These are the activations of a small neural network, seen along a few directions. Each row is one input.
In each table, some parts of the input vary, and every possible input appears once, in random order.
A made-up example of a description, with smaller parts first: values(3) and (point or ring(11) or (line(4) and ring(8))).
Shared parts are said once, and a part with two or three values counts as separate values.
In the rows, 128 means zero.

Other details of the inputs shift rows strongly along two fixed directions, in all tables alike. That doesn't count.
To show where, the next rows are all for the same input, with only those details redrawn:
[141  91 104 166 107 120 142 130 160  82  98 104]
[152 143  96  96 134 108 109 161 126 151 141 112]
[127 156 145 104 145 112 101  89 128 173 158 165]
[122 111 144 159 122 122 130  75 155 114 120 150]
[146 145 108 101 135 109 109 142 127 154 144 124]
[120 111 146 160 122 123 130  71 156 114 120 153]

A family of inputs:
x1: [104 168 156  99 136 123 117  96 107 173 127 160]
x2: [117 109 139 155 120 121 131  87 152 118 129 149]
x3: [123 102 136 154 123 139 141 142 150  42 110 100]
x4: [144 139  81 105 111 124 117 228 106 124 105  76]
x5: [139 156 143 114 132 120 130 129 101 172 140 132]
x6: [147 164 163  90 157 138 119 121 122 157 179 161]
x7: [ 92 165 160 108 135 134 106 104 103 178 145 155]
x8: [116 153 123 102 125 131 106 163  99 158 133 121]
x9: [125 109 158 141 148 135 144  90 134  84 146 151]
x10: [144 153 163 117 158 115 105  91 122 183 169 160]
x11: [131  96 113 171 104 126 170 136 133  91  84 105]
x12: [102 108 139 156 101 144 138  87 124 116 112 154]
x13: [132  98 117 138 117 137 148 133 143  52 121 110]
x14: [ 96 112 142 157 102 143 145  78 126 120 112 149]
x15: [159 157 119  96 157 146 120 158 110 134 167 119]
x16: [129 156 141  83 147 137 118 132 130 130 144 148]
x17: [134 149 132 110 134 119 127 133 101 165 133 151]
x18: [133 147 104 102 133 117 138 161  97 165 133 109]
x19: [126  86 108 166 106 139 153 140 122  97  98 115]
x20: [ 98 135 159 157 111 130 138 101 134 119  98 136]
x21: [160 125  82 123 112 122 150 207 105 131 114  60]
x22: [124 156 128 113 120 122 117 164 112 143 113 121]
x23: [118 146 138  96 153 118  97 117 129 170 155 144]
x24: [159 142 135  94 156 128 122 158 108 123 173 115]
x25: [124 166 154  96 173 145 117  85 112 152 178 180]
x26: [ 77 158 212 145 157 160 114  14 143 120 152 210]
x27: [109 102 144 155 117 135 133  70 162 120 129 145]
x28: [111 102 141 158 119 128 132  80 160 116 132 147]
x29: [151 143 127 121 124 122 129 157 102 154 129 122]
x30: [130  99 121 173 116 122 132 142 164  80  91  95]
x31: [107 116 155 162 129 123 120 101 156 115 122 140]
x32: [139 133 126 114 151 108 117 131 123 164 159 142]
x33: [116 130 138 136 131 156 136  82 141  89 135 155]
x34: [111 173 155  85 167 148 104  86 116 145 161 173]
x35: [135 142 138 115 132 134 116 133  92 172 152 141]
x36: [106 114 146 156 102 140 137  83 127 116 107 164]
x37: [ 99 121 141 155 102 134 153  82 131 121 105 141]
x38: [147  81 120 174 119 127 144 137 157  98 123  97]
x39: [148 118  69 113 118 125 143 208  99 134 117  74]
x40: [106 109 121 172  97 133 154 144 140  87  78  90]
x41: [110  92 108 162 100 143 151 138 130  87  79  99]
x42: [158 135 104 108 151 106 117 157 121 156 146 117]
x43: [142 156 119  76 134 133 124 151 129 131 155 139]
x44: [126 135 119 117 138 117 106 160 140 142 140 107]
x45: [112 125 144 149 102 132 141  92 128 120 103 157]
x46: [127 155 122  95 127 123 116 152 103 154 115 132]
x47: [140 145 121 105 138 111 108 123 129 157 147 136]
x48: [150  80 123 184 116 123 149 136 154  89 113 101]
x49: [146 129  72  98 113 126 122 217 102 122  98  83]
x50: [105 153 157 106 149 126  95 102 138 176 159 146]
x51: [136  74 109 174 121 124 152 134 159  89 114 105]
x52: [133  85 111 173 103 136 158 140 127  87  88 119]
x53: [116  93 146 163 133 132 140  77 157 124 132 142]
x54: [106 101 145 151 128 137 128  83 159 116 115 133]
x55: [149 137 122 120 125 128 123 160  98 154 135 123]
x56: [140 123  70  99 112 130 122 215 100 124 103  77]
x57: [134 157  99  91 114 115 130 164 104 157 123 110]
x58: [109 157 128  99 131 126 124 129 105 162 122 127]
x59: [155 129 115 107 141 122 115 158 128 165 161  99]
x60: [119 159 157  75 165 129 105 109 111 134 166 156]
x61: [110 134 167 139 130 145 132 103 158  91 124 152]
x62: [127  85 111 165 116 123 138 139 158  81  92 103]
x63: [158 121  81 119 114 128 139 210  98 137 122  66]
x64: [125 113 160 148 137 145 154  87 153  93 133 165]
x65: [145 142 105  95 146 111 104 162 125 147 128 108]
Question: What is each input in this table made of?
Answer: line(5) and (values(3) or line(4) or ring(6))
Question: The inputs of x34 and x26 match in every part but the line(5) part. If x54 is changed in the same way as x34 into x26, which row does it become?
Answer: x50
Question: The inputs of x10 and x42 match in every part but the line(5) part. If x48 is changed in the same way as x10 into x42, which row does it become?
Answer: x32
Question: Which other rows does x13 become when the values(3) part takes its other values? List them by row number.
Answer: x33, x43
Question: A walk changes only the ring(6) part. It starts at x5 and steps to x21. List the rest of the walk in order.
Answer: x63, x35, x55, x29
Question: Which other rows does x34 become when the values(3) part takes its other values? List them by row number.
Answer: x16, x60
Question: A walk changes only the ring(6) part. It starts at x45 and steps to x36. List the rest of the walk in order.
Answer: x12, x14, x37, x57
Question: Which other rows does x23 become when the line(4) part takes its other values? List them by row number.
Answer: x54, x62, x65

A family of inputs:
x66: [ 78 148 147 115 126 140 101 116  76 195 130 153]
x67: [139 109 104 137 110 142 165 148 118  73 115 113]
x68: [151 138 112 100 131 135 136 124 104 157 154 147]
x69: [108 171 180 107 164 127  85  85 144 151 169 161]
x70: [133  77 152 202 110 148 175 124 145  41  99 105]
x71: [151  97  62 112 113 111 127 187 156  99 113  83]
x72: [130 117 105 119 127 144 144 148 137  73 107 117]
x73: [146 153  89 109  96 101 118 207  87 161  80 102]
x74: [143 140 148 121 159 106 106 104 124 183 171 144]
x75: [128 163  65  88  94 109 136 222  96 179  95  53]
x76: [113  96 157 164 129 124 139  23 150 129 129 182]
x77: [134 158 144  85 164 105  83 135 137 190 180 140]
x78: [155 141 139 123 144 132 128 137 110 164 165 134]
x79: [123  83 149 192 124 151 158 124 167  33  88 105]
x80: [ 89 127 167 145 129 144 119  35 169  92 124 181]
Question: What is each input in this table made of?
Answer: values(3) or (values(2) and ring(6))
Question: Which other rows does x72 become when the values(2) part takes its other values? List them by row number.
Answer: x79

A family of inputs:
x81: [122 114 118 159 101 130 149 152 149  75  81  96]
x82: [143  94 110 150 114 144 150 150 146  46 112 114]
x83: [ 94 143 172 144 141 138 129  70 127 134 123 176]
x84: [149 164  81  65 126  96  94 204 109 191 140  97]
x85: [144 137 111  97 143 138 112 159 128 104 139 112]
x86: [131 158 159 106 162 128 110  99 131 141 154 155]
x87: [109 158 156 110 139 123 127  97 102 154 133 157]
x88: [125 137 141 106 149 115 112  84 144 169 164 160]
x89: [111 163 151  97 129 148 123  97  98 159 141 170]
x90: [119 153 163 116 133 136 123 100 102 183 148 161]
x91: [101 151 151 102 131 136 120  97  98 142 134 162]
x92: [139 173  80  50 143 129 101 218  84 160 144 103]
x93: [155 105 112 139 134 129 127 169 143  99 123  86]
x94: [138 182  87  45 130 122  96 217  95 159 143  96]
x95: [100  91 168 187 110 136 153  75 135 101  99 143]
x96: [125 109 114 140 112 110 134 124 122 138 105 123]
x97: [135 100  94 128 120 143 147 161 150  62 117  92]
x98: [160 158  75  69 124 108 113 198  91 200 139 102]
x99: [134 143 147 121 153 124 105  97 133 155 160 144]
x100: [ 92  93 178 196 120 146 144  63 147 103 103 160]
x101: [113 123 156 145 141 131 129  63 150 137 155 157]
x102: [115 168 161 109 136 137 129  89 104 170 139 170]
x103: [132 145 171 115 156 126 113  96 121 160 177 171]
x104: [134 145 152 121 148 121 114  94 124 158 173 164]
x105: [151  81 101 163 119 120 135 138 165  85 102  95]
x106: [147 136 112  93 149 122 119 170 127 148 162 102]
x107: [130  94  92 170 106 130 145 163 135  95  91  88]
x108: [137  97 108 153 123 135 159 145 161  62 106  92]
x109: [132 121 116 147 106 133 142 129 117 139 115 117]
x110: [124  99 106 173  92 126 142 150 150  91  88  86]
x111: [161  85  92 156 113 115 144 157 154  88 113 101]
x112: [145 126 131 133 136 128 140 134 137  96 133 130]
x113: [139 106  81 135 114 114 129 178 129 128 100  95]
x114: [ 98 101 170 186 105 137 140  84 155  99  99 139]
x115: [ 99 126 163 155 124 125 130  61 116 150 127 162]
Question: The inputs of x111 and x112 match in every part but one. If x98 is changed in the same way as x111 into x112, which row does it become?
Answer: x102
Question: What is each input in this table made of?
Answer: line(5) and (values(3) or line(4))
Question: A walk changes only the line(5) part. It starts at x84 and steps to x110. List the rest of the walk in order.
Answer: x114, x81, x94
Question: Which other rows does x97 become when the values(3) part takes its other values? List them by row number.
Answer: x82, x85
Question: Which other rows agree with x109 in the line(5) part? List them by row number.
Answer: x99, x101, x104, x107, x110, x115

A family of inputs:
x116: [131 106 178 175 127 126 137  31 146 126 136 204]
x117: [143 145  89  81 132 123 116 164 141 148 159  97]
x118: [158 180  87  44 156  97 115 187  64 220 168 115]
x119: [119  92  80 148 109 115 147 141 142 101  84  87]
x120: [145  84  78 174 101 108 163 196 145  71  57  43]
x121: [140 141 108 107 114 147 152 166  99  94 110 121]
x122: [100 120 207 186 130 140 142  24 179 109 133 171]
x123: [ 88 150 139 110 121 132  99 104 100 200 137 155]
x124: [120 180 101  49 132 134 106 171  97 143 135 131]
x125: [159  63  98 172 129 149 163 170 146  37 116  78]
x126: [139  61  92 186  93 121 142 123 183  53  80 110]
x127: [148  78 113 171 134 137 141 181 163  38 107  65]
x128: [134 153 111  96 120 128 118 173  66 206 146 120]
x129: [127 161 116 103 119 117 103 198  89 191 124  95]
x130: [118 160 141  61 183 130  80 118 119 172 200 156]
x131: [113 143 210 157 146 113 102  22 154 156 145 214]
x132: [112 106 192 185 125 151 163  14 160 109 143 183]
x133: [109 179 164 100 135 137 117 120 111 130 124 159]
Question: What is each input in this table made of?
Answer: values(3) and (point or line(5))
Question: Which other rows agree with x124 in the values(3) part? List them by row number.
Answer: x117, x119, x123, x126, x130
Question: Which other rows does x129 become when the line(5) part takes its other values? List them by row number.
Answer: x120, x122, x127, x131
